A small network was shown many inputs. Here are its activations along a few directions, one row for each input.
Each table varies a few parts of the input and shows all the possible inputs, shuffled.
Descriptions start from the smaller parts, as in this example, which fits no table here: one of 3 separate values, together with either a single point or one of 11 places around a ring or (one of 4 places along a line, together with one of 8 places around a ring).
Shared parts are said once, and a part with two or three values counts as separate values.
In the rows, zero is written as 128.

Other details of the inputs vary at random and push rows far along three fixed directions, the same in every table; ignore that.

Rows:
r1: [192  92 127 132  91 108  83 158 102 175 167 145  85]
r2: [111 120 101 123 154 129  93 125 140  95 117 104 115]
r3: [174 153  94 147  98 123 117 112 130 196 150 133 163]
r4: [133 106 191 107 130 131 177 160 119 106 118 168  95]
r5: [112 124 112 130 158 119  88 127 144  96 123 105 120]
r6: [141 112 112 143 153 136 108 126 150  68 116 108 122]
r7: [138 110 113 144 154 131 109 126 141  70 111 105 124]
r8: [ 98 171 133 106 123 127 185 109 124 142 117 142 169]
r9: [168 166 101 145 101 127 127  97 123 187 149 128 176]
r10: [112 121 104 123 149 132  89 118 134  89 116 107 116]
r11: [115 147  97 139 134 132 135 105 138 142 130 114 172]
r12: [166 154  87 150  97 113 128 110 121 191 157 133 160]
r13: [185 102 134 132  95 110  88 155 110 175 163 144  98]
r14: [136 108 110 144 160 127 113 132 146  78 110 101 123]
r15: [102 117 180  97 116 132 165 148 107 122 126 150  92]
r16: [ 93 167 128 109 118 139 188 107 126 143 116 143 168]
r17: [114 123 119 135 151 125  83 117 142  91 122 108 122]
r18: [102 109 187 102 115 135 156 147 118 126 119 156  93]
r19: [106 120 183  91 117 130 154 153 116 124 118 158  95]
r20: [111 113 111 138 152 134  89 120 146 102 120 104 118]
r21: [110 109 115 138 155 131  89 123 143 101 125 104 126]
r22: [145 152  96 151 130 136 150 110 137 119 111 118 173]
r23: [192 101 142 134  87 104  78 151 103 168 163 150  81]
r24: [111 116 108 124 151 129  87 121 131  88 122 107 123]
r25: [ 92 166 139 118 120 132 188 105 128 144 119 140 170]
r26: [ 98 124  98 129 154 134 103 119 143  93 117 104 123]
r27: [189  89 141 148  91 106  80 152 111 176 166 144  77]
r28: [127 116 103 156 157 140 112 142 142  79 111 106 118]
r29: [174 154  98 140  96 119 115 109 118 187 154 137 171]
r30: [204  91 130 150  79 115  73 143  98 178 173 138  76]
r31: [104 168 138 115 131 136 179 114 135 153 120 131 171]
r32: [107 115 187  97 116 133 152 151 119 124 119 157  94]
r33: [110 114 109 136 145 137  90 115 138  92 120 105 116]
r34: [ 92 162 132 110 120 136 187 110 123 142 121 143 176]
r35: [111 109 118 138 149 134  84 116 138  94 124 107 127]
r36: [116 124 113 128 159 129  89 125 141  98 123  98 119]
r37: [172 155 101 150 101 112 118 112 129 192 154 133 163]
r38: [220  81 133 156  87 110  99 172 107 161 153 145  73]
r39: [136 101 185 110 135 126 174 168 124 114 120 164  90]
r40: [148 150  96 146 139 132 154 113 152 123 121 117 173]
r41: [108 118 108 134 148 125  90 117 134  86 125 107 115]
r42: [171 156  88 143 100 110 124 112 120 192 153 133 161]
r43: [108 121 179  91 120 130 162 149 107 124 123 149  95]
r44: [109 123 186  93 121 130 157 150 111 125 123 150  97]
r45: [171 152  96 154 103 126 123 105 126 196 154 124 164]
r46: [106 111 104 132 153 129  93 126 137  94 127 104 120]
r47: [111 115 110 138 154 134  95 120 139 100 125  96 115]
r48: [112 116 119 141 149 127  86 113 140  94 123 107 120]
r49: [110 165  90 133 138 135 148  98 137 140 127 109 174]
r50: [ 93 164 134 120 126 129 188 112 133 151 120 136 168]
r51: [123 105 185 116 122 134 177 169 106 106 107 161  87]
r52: [116 152  93 138 131 135 137 102 141 144 125 114 164]
r53: [101 161 138 114 129 133 176 119 136 152 122 138 177]
r54: [ 97 108 185 101 115 132 163 149 112 123 125 154 102]
r55: [113 121 106 125 158 129  94 124 136  96 122  98 115]
r56: [100 163 143 112 123 136 175 111 131 145 120 142 179]
r57: [126 101 179 119 127 129 174 177 110 115 109 157  83]
r58: [114 164 132 135 124 148 203 128 127 124 107 144 168]
r59: [107 117 178  93 122 127 154 161 121 130 121 153  92]
r60: [116 116 119 139 150 136  86 113 136  96 124 100 119]
Description of these inputs: one of 2 separate values, together with either one of 6 places along a line or (one of 4 separate values, together with one of 6 places around a ring).
Question: The inputs of r4 and r39 match in every part but the choice among 2 separate values. If r60 is changed in the same way as r4 into r39, which row does it become?
Answer: r45
Question: Change only the place on the line of 6 in r39. List by row number the other rows that result.
Answer: r14, r28, r38, r40, r57
Question: Change only the choice among 2 separate values in r42. List by row number the other rows that result.
Answer: r8
Question: Change only the choice among 4 separate values in r8. List by row number the other rows that result.
Answer: r10, r24, r43
Question: Change only the place on the ring of 6 in r20. List by row number the other rows that result.
Answer: r2, r3, r26, r52, r59
Question: Change only the choice among 2 separate values in r25. List by row number the other rows that result.
Answer: r50

Rows:
r61: [182 104 134 139  93 119 110 150 108 165 152 143  88]
r62: [ 86 147 123 122 164 139 149 114 150  90 101 108 155]
r63: [183  67 172 130  97 111  87 176 104 141 154 155  46]
r64: [126 149 105 135 134 127 141 118 137 133 125 123 159]
r65: [154  96 173 118 104 116 134 167 111 147 140 157  80]
r66: [124  93 193 105 110 128 150 166 110 121 129 160  75]
r67: [153 114 100 148 143 124  75 125 138 111 132 103 117]
r68: [127 144 153 112 120 127 172 135 124 144 123 147 138]
r69: [125 106 192 106 116 129 158 160 115 129 126 157  86]
r70: [118 130 108 131 154 129 115 119 142  98 116 110 142]
r71: [145 135 155 120 110 126 155 136 119 153 133 150 128]
r72: [124 127 110 138 148 129 105 118 142 101 120 112 138]
r73: [151 122 142 124 112 121 138 142 120 149 137 144 121]
r74: [124 148 102 133 131 132 143 113 132 132 123 121 158]
r75: [ 61 112 212  70 120 122 163 152 109 128 127 158  81]
r76: [111  97 120 132 164 132  72 133 135  56 113  98  87]
r77: [162 118 141 127  99 122 127 139 112 151 143 150 116]
r78: [ 47 128 143 103 188 140 150 133 151  42  85 109 125]
r79: [172 132  85 156 123 117  90 117 134 146 143 115 146]
r80: [146 148 120 136 114 124 155 122 129 165 134 138 159]
r81: [152 134  98 146 123 124 104 113 131 132 134 121 146]
r82: [ 97 117 200  95 128 133 188 162 121 120 112 156  97]
r83: [124  96 180 108 112 127 145 163 107 121 129 153  77]
r84: [121 127  96 136 155 129 103 120 142  96 121 105 136]
r85: [157 112  96 153 145 126  62 119 139 106 134 100 117]
r86: [111 166 125 124 123 138 189 112 130 152 118 134 171]
r87: [127 120 114 143 152 133  94 120 143  98 122 105 124]
r88: [102 164 107 132 136 137 165 102 136 128 113 122 179]
r89: [176 132 101 145  99 118 118 127 115 170 148 137 134]
r90: [106 161 127 125 130 133 185 120 135 147 118 136 170]
r91: [158 138  78 154 124 124 102 111 131 142 137 114 149]
r92: [143 126 147 126 101 124 151 140 110 155 137 151 119]
r93: [124 155 121 131 115 134 171 113 124 156 127 137 167]
r94: [110 132 114 137 152 139 115 111 143  94 114 106 139]
r95: [175 111 144 138  95 118 121 145 114 167 150 151 108]
r96: [155 142 111 145 107 127 132 115 126 160 139 135 155]
r97: [146 140  96 153 132 128 112 109 139 139 133 116 158]
r98: [132  80 103 145 157 127  39 135 134  60 126  93  77]
r99: [144 144 101 142 130 128 121 109 135 137 131 121 162]
r100: [151 153 117 130 112 124 152 123 124 163 135 137 153]
r101: [122 123 106 139 153 132  98 116 143  96 121 106 137]
r102: [100 166 121 121 143 135 172 105 141 122 109 129 182]
r103: [148 152 108 136 113 130 148 115 125 161 133 130 155]
r104: [175  65 174 128 102 116  88 175 107 134 152 151  47]
r105: [165  95  88 161 138 118  50 134 135 113 144 102 100]
r106: [110 156 100 122 123 119 106  91 130 157 145 115 161]
r107: [138 142 119 118  99 122  98 118 116 186 154 134 133]
r108: [155 139 118 137 105 127 136 118 122 159 140 138 149]
r109: [ 50 125 133 109 184 145 145 125 150  45  87 103 126]
r110: [121 161 105 133 135 136 144 100 138 126 118 118 173]
r111: [137 150 118 135 121 129 157 118 132 158 130 133 165]
r112: [118 159 105 134 132 133 147 102 137 128 119 123 176]
r113: [ 95 137 110 131 159 137 135 118 147  98 112 107 149]
r114: [123 155 125 129 117 132 165 112 129 147 124 139 167]
r115: [138 129 150 128 105 128 156 135 119 154 134 151 129]
r116: [ 90 119 196  90 130 132 190 163 120 114 111 155  94]
r117: [101 164 130 121 125 137 196 116 131 148 114 140 171]
r118: [195  99 134 141  92 112  99 152 111 171 159 145  96]
r119: [136 123 149 118 112 124 155 148 119 149 134 147 118]
r120: [ 85 168 128 108 120 125 155  93 128 166 136 129 172]
r121: [183 129 101 155  99 122 101 121 114 169 152 128 129]
r122: [157 127 111 133  95 119  75 120 115 193 164 128 120]
r123: [118 155  98 144 134 135 142 102 135 132 121 116 171]
r124: [ 90 119 198  87 131 133 188 157 120 106 109 161 105]
r125: [122 130 104 142 152 133 109 121 143 106 122 103 133]
r126: [103 169 134 117 123 138 193 110 126 144 114 138 172]
r127: [142  69 111 147 161 123  34 146 140  67 130  93  69]
r128: [122 106 186 104 106 124 161 164 105 130 127 164  83]
r129: [138 127 147 120 104 124 151 140 110 146 133 152 119]
r130: [135 155  92 139 132 133 134 105 134 136 125 114 162]
r131: [132 136 155 116 106 129 164 137 111 148 129 150 122]
r132: [163  86 169 117 101 118 114 171 103 136 142 153  53]
r133: [ 64 147 124 118 165 145 160 109 144  78  95 110 158]
r134: [102 102 128 129 166 137  84 129 143  55 109  99  97]
r135: [ 64 149 120 105 153 137 112 106 141 114 116 106 146]
r136: [ 84 147 122 119 163 142 141 108 146  77  99 110 153]
r137: [176 124  76 161 117 121  82 117 128 150 147 113 134]
r138: [187 118  78 169 111 123  65 111 129 151 155 111 136]
r139: [171 131  83 157 120 119  94 120 131 153 147 117 142]
r140: [148 145 117 140 114 129 145 116 128 162 137 135 161]
r141: [ 90 168 126 108 119 133 146 103 130 170 131 128 169]
r142: [137 131 143 119 113 123 157 143 120 151 134 147 128]
r143: [100 112 133 123 170 135  99 130 144  60 106 105 108]
r144: [ 54 114 217  61 124 122 170 153 110 117 122 161  80]
r145: [106 144 150 105 120 133 190 134 121 136 116 150 140]
r146: [ 70 115 134 115 175 141 117 124 147  44  95 104 119]
r147: [118 137 149 117 113 133 180 136 119 150 125 148 134]
r148: [167 114 147 130 100 119 131 153 113 164 147 147  99]
r149: [182 131  85 162 111 125  84 109 128 155 149 115 142]
r150: [116  70 197  97 104 111  90 166 101 138 155 150  35]
r151: [125 118  96 145 147 130  97 121 139 101 122 105 125]
r152: [ 61 118 137 118 187 140 130 130 155  48  90 101 123]
r153: [167 135  91 150 122 118 101 117 133 147 140 120 148]
r154: [107  82 120 118 156 124  13 137 133  79 135  95  61]
r155: [130 164 119 126 122 130 169 118 130 155 126 134 166]
r156: [ 95 105 122 126 165 134  94 129 137  56 108 103 104]
r157: [125  85 115 146 159 132  53 135 136  65 122  93  76]
r158: [132 150  97 141 132 130 140 112 138 142 129 119 166]
r159: [106 118 194  93 125 128 179 161 119 119 115 156  96]
r160: [180 128  98 151  99 122 114 124 118 174 152 132 135]
Question: Describe the family of inputs behind these rows.
Answer: one of 5 places along a line, together with either one of 2 separate values or (one of 3 separate values, together with one of 6 places around a ring)
Question: The inputs of r90 and r139 match in every part but the place on the line of 5. If r152 is changed in the same way as r90 into r139, which row does it become?
Answer: r65
Question: The inputs of r138 and r77 match in every part but the place on the line of 5. If r82 is changed in the same way as r138 into r77, which row does it become?
Answer: r68
Question: Change only the choice among 2 separate values in r75. List by row number the other rows that result.
Answer: r135
Question: Change only the choice among 3 separate values in r102. List by row number the other rows that result.
Answer: r124, r143
Question: Change only the choice among 3 separate values in r114. List by row number the other rows that result.
Answer: r108, r134
Question: Change only the choice among 2 separate values in r106. List by row number the other rows that result.
Answer: r107
Question: Change only the place on the ring of 6 in r130. List by row number the other rows that result.
Answer: r71, r110, r131, r155, r159
